Look-ups in named tables: a row name and a column name give one cell, copied from the table.

Lezuta
         Pesezek  Tesum  Zananuz  Givage
Buvono       604    424      386     230
Gab          125    668      215     632
Vob          302    485      450     709
Sov          802    362      441     152
Nazag        390    739      444     422
Bolalin      485    318      420     525
Ves          268    702      359     709
Panud        602     93      359     253
Gupu         509    203      576     395
Nerokul      285    569      338     486

What is the Tesum of Ves in Lezuta?
702
What is the Pesezek of Buvono in Lezuta?
604
What is the Givage of Sov in Lezuta?
152
What is the Pesezek of Ves in Lezuta?
268
What is the Givage of Gab in Lezuta?
632
What is the Tesum of Gab in Lezuta?
668
Row with the largest Zananuz: Gupu

Table Tive
         Zinimig  Rak  Leg  Betu  Gemugat  Kotoka  Mupav  Fulolu
Fetam        122  205  120   121       90     120     84     222
Sipo          98  223  129   100      103     138     71     228
Seko         133  181  121   158       90     116     93     205
Toz          133  223   87   124      127     117     58     232
Zerari       135  221   86   123      136     114     57     235
Lar          112  189  152   118       55     129    106     207
Letak        126  189  124   149       87     117     86     213
Sive          87  238  127    72      103     146     61     236
Buku         145  165  126   183       81     104    100     199
Lim          110  206  129   119       95     132     79     220
Podenin      106  181  166   125       34     129    120     198
Vorusip      110  211  128   118       94     131     79     218
Voferuk      115  198  133   122       76     118     92     215

What is the Leg of Lar in Tive? 152
What is the Fulolu of Zerari in Tive? 235
What is the Mupav of Zerari in Tive? 57
What is the Fulolu of Lim in Tive? 220
What is the Betu of Sive in Tive? 72
What is the Rak of Voferuk in Tive? 198
What is the Kotoka of Fetam in Tive? 120
Row with the largest Leg: Podenin

Fosi =
,Let,Pimume,Rar,Kog,Laz,Tula,Mota,Zibipo,Mab,Fekisus
Barat,24.6,34.9,47.8,50.8,39.3,24.8,44.7,24.2,42.3,46.7
Bamum,28.6,50.9,45.3,12.7,43.9,45.8,33.0,15.2,50.0,46.2
Lodub,56.6,11.7,24.1,31.9,42.0,44.8,13.9,52.7,38.7,24.6
Manid,16.8,79.7,52.0,37.0,51.2,19.7,58.9,48.6,3.6,73.2
Sorefon,69.3,50.7,29.7,62.3,49.5,55.6,30.2,65.1,51.7,19.5
Napuzu,24.3,33.3,55.2,14.9,21.1,35.8,52.7,6.1,12.3,25.8
Zib,33.1,36.2,50.6,29.0,32.1,31.5,47.3,30.8,43.5,23.9
Nuf,60.8,26.1,29.0,64.4,35.7,58.6,36.8,34.9,34.0,24.3

Manid, Laz -> 51.2
Manid, Let -> 16.8
Napuzu, Tula -> 35.8
Nuf, Fekisus -> 24.3
Barat, Pimume -> 34.9
Napuzu, Mab -> 12.3
Bamum, Kog -> 12.7
Lodub, Kog -> 31.9
Napuzu, Kog -> 14.9
Manid, Zibipo -> 48.6
Lodub, Mota -> 13.9
Manid, Fekisus -> 73.2
Sorefon, Pimume -> 50.7
Napuzu, Fekisus -> 25.8
Barat, Mota -> 44.7
Which row has the largest Tula? Nuf

Dek:
	Veza	Tukev
Rabema	666	-560
Butap	624	-160
Mudoniv	357	-474
Zomame	343	-340
Ropame	473	133
Poraduf	573	-652

What is the Tukev of Ropame in Dek?
133
What is the Tukev of Rabema in Dek?
-560
What is the Veza of Butap in Dek?
624
What is the Veza of Zomame in Dek?
343
What is the Tukev of Zomame in Dek?
-340
What is the Tukev of Butap in Dek?
-160
What is the Tukev of Poraduf in Dek?
-652
What is the Veza of Mudoniv in Dek?
357
What is the Veza of Poraduf in Dek?
573
What is the Veza of Ropame in Dek?
473
What is the Veza of Rabema in Dek?
666
What is the Tukev of Mudoniv in Dek?
-474

Rup
           Gep    Keb  Vomo    Mup   Dima
Dadipof   1050   1273  1176   1181   1223
Nalipig   3851  -1742  5369   4157   2971
Zes       1247   1395  1105   1172    942
Nogo       881   3544  1215   -846   2397
Buv       2288   1989   781   -815   2462
Nizedu     385   -371  1068   1400   -668
Berol     1776    594   775   1164    736
Motomim   1076   -669  2520   2823    780
Lagozeg   1629   3697  3338    398   3885
Dud       1482   1501  2235   1271   1763
Luselu   -5421   2567  -375   3045  -1518
Dod       1379   4174   596  -2771   2688
Loz       2233   1743    59   -378   1091
Mufo      1221   1245  1253   1232   1263

Dima of Nogo = 2397
Vomo of Nogo = 1215
Vomo of Lagozeg = 3338
Dima of Dadipof = 1223
Keb of Berol = 594
Mup of Lagozeg = 398
Gep of Buv = 2288
Mup of Zes = 1172
Mup of Luselu = 3045
Gep of Luselu = -5421
Mup of Nalipig = 4157
Dima of Motomim = 780
Keb of Loz = 1743
Vomo of Loz = 59
Gep of Nogo = 881
Keb of Buv = 1989
Vomo of Motomim = 2520
Which row has the largest Keb? Dod

